Each row below holds a small network's activations on one record, seen along a few directions.
Here are examples, each followed by its value of one field, MALOB.
The largest differences between rows may come from other fields.
In the rows, zero is written as 500.
Random noise pushes rows far along 5 fixed directions. That doesn't count. These rows show it; they differ only by the noise:
687  646  454  376  533  486  586  513  520  455  493  623  283  446  369  440  659  600  629  491  609  302  409
553  676  362  896  532  261  572  425  459  658  188  276  585  334  689  570  363  567  491  137  262  455  575
548  541  474  583  398  607  559  410  359  492  383  360  404  431  468  561  447  483  517  321  384  350  417
389  379  600  662  562  485  373  466  588  658  516  310  683  490  623  576  195  394  453  656  449  696  440
488  370  441  683  324  685  648  390  385  643  381  404  473  521  517  597  141  291  194  478  175  385  334
463  453  571  601  467  622  442  400  431  561  442  263  499  442  503  596  324  432  553  474  434  490  376
573  456  435  514  447  529  633  512  540  581  507  639  445  546  483  479  349  410  285  617  389  420  404

403  385  508  564  491  560  575  574  486  523  478  500  578  552  515  493  327  334  286  659  325  645  513 => zalas
433  525  507  713  709  460  574  444  634  770  201  245  533  655  497  565  343  520  708  580  437  499  533 => zim
653  665  403  536  637  380  673  527  593  550  313  521  413  567  421  428  590  631  655  439  582  361  533 => fil
388  521  596  520  556  578  511  557  485  439  363  290  539  706  467  518  609  571  800  515  537  525  684 => lom
410  469  384  565  330  539  679  582  339  358  409  460  622  796  609  579  505  421  394  440  244  399  720 => paf
339  426  641  584  400  564  569  694  505  267  522  370  757  882  697  630  457  521  514  586  414  561  752 => kapaf
607  775  352  624  663  145  501  504  556  549  315  526  487  321  584  438  749  727  673  189  544  478  668 => niref
478  447  499  496  499  554  540  515  432  425  525  571  454  458  492  517  499  456  410  419  497  491  426 => tugem
337  317  565  537  379  647  485  538  408  356  595  452  690  658  577  556  431  380  356  434  467  602  583 => pefu

Which value of MALOB does each new row have?
398  656  547  689  572  406  532  564  477  372  260  207  617  674  668  655  668  691  828  268  449  445  766 => kapaf
513  679  636  584  753  261  367  651  615  414  475  285  637  380  579  467  588  658  869  552  694  733  621 => zalas
554  498  462  355  551  611  608  491  510  460  520  661  321  571  336  485  644  490  543  501  611  326  396 => pefu
398  464  454  597  488  513  473  408  445  593  381  410  532  486  534  550  480  462  463  369  376  525  552 => niref
432  502  622  577  769  572  511  463  673  754  278  214  430  671  384  577  370  502  889  786  556  475  421 => lom
551  576  490  595  730  353  525  515  665  619  425  480  513  504  513  525  482  549  651  513  619  476  446 => pefu
476  482  425  559  781  357  551  490  708  802  398  475  510  639  531  568  317  402  569  867  445  499  395 => paf
424  355  576  478  540  739  583  452  538  620  412  380  440  729  371  527  340  388  553  742  477  466  401 => zim
371  440  384  429  303  750  627  423  188  349  366  404  411  703  433  607  646  389  497  326  270  287  590 => paf
